[130 117 115 113 100 132 119 126 138 122 118]
The entry just right of the largest entry is 122
The entry just right of 115: 113

[123 137 116 121 121 139 158 139]
What is the entry just right of the largest entry? 139
What is the third entry from the right? 139
What is the second entry from the left? 137

Questions about the row below.
1) Find the second entry from the left.
2) Find the first entry from the right.
3) Find the 1st entry.
[109 133 129 153 129]
1) 133
2) 129
3) 109

x =
[[140 131 118 119 126 118 134 123 136 119 130 117]
 [140 109 129 118 105 122 152 123 130 110 139 108]
 [106 130 142 131 131 147 138 134 123 142 133 138]
 [134 127 116 124 125 116 136 119 138 118 130 120]
 [135 129 120 112 132 117 124 124 134 119 134 115]
 [117 143 143 143 139 145 131 134 121 133 133 142]
 [113 117 125 130 132 131 113 141 132 133 126 135]
 [138 135 122 120 128 123 126 124 141 121 133 116]]
The 2nd largest entry: 147
What is the third entry on the diagonal from the top-right corner?
Answer: 142
The 2nd-last entry, reading row by row: 133
The largest entry -> 152
What is the entry directly above the largest entry?
Answer: 134
What is the entry in the bottom-left corner?
Answer: 138
What is the last entry, reading row by row?
Answer: 116
What is the entry directly above 127?
Answer: 130
What is the entry just left of the smallest entry?
Answer: 118
What is the smallest entry in the first row?
Answer: 117
The last entry of the largest entry's row is 108
What is the bottom entry of the column that holds the largest entry?
Answer: 126
The first entry in reading order is 140
The second smallest entry: 106
What is the entry directly above 115?
Answer: 120
The entry just right of the smallest entry is 122
The entry directly below 112 is 143
The fifth entry, reading row by row: 126
What is the first entry in the row that holds the smallest entry?
Answer: 140
The entry directly above 110 is 119
What is the entry just left of 147?
Answer: 131
What is the 4th entry from the end, reading row by row?
Answer: 141
The 2nd entry in reading order -> 131
The entry directly below the largest entry is 138
The fourth entry, reading row by row -> 119

arr =
126,130,137,131,128,144,131,132,131,138,144,141,130,132
133,114,137,132,140,137,138,126,126,126,108,127,135,137
137,131,102,127,129,127,121,128,129,116,141,124,116,120
122,130,144,129,143,130,128,128,125,134,147,111,146,126
133,132,118,130,115,131,128,134,128,116,135,145,121,119
141,129,117,145,124,127,105,132,139,111,127,137,122,124
127,131,144,138,131,130,126,137,147,141,116,111,136,123
123,125,133,144,128,135,104,128,138,130,134,118,133,130
130,126,111,119,123,125,150,126,113,106,136,126,115,124
130,133,124,118,130,131,146,133,108,130,122,110,133,135
Indices start at 1.
The bottom entry of the column that holds the smallest entry -> 124
The entry directly above the smallest entry is 137
The entry at row 3, column 1 -> 137
Read off the entry just right of the largest entry.
126
The entry in row 1 and column 1 is 126
Read off the bottom-left entry.
130
Read off the entry just left of the smallest entry.
131
The top-right entry: 132
The entry in row 2 and column 1 is 133
The entry just right of the smallest entry -> 127
Read off the entry in row 2 and column 2.
114
Read off the entry directly above the largest entry.
104
Read off the entry in row 1 and column 3.
137
Read off the entry in row 1 and column 2.
130
Read off the entry in the bottom-right corner.
135
The entry just left of the largest entry -> 125
Read off the top entry of the column that holds the largest entry.
131
The entry just left of 105 -> 127
Read off the entry directly below the smallest entry.
144
The entry just right of 143: 130
Read off the minimum.
102

a = [148, 119, 124, 119, 153, 101, 106, 135, 140, 112, 140]
Give the entry just left of the smallest entry.
Answer: 153
Give the entry just right of the centre entry.
Answer: 106
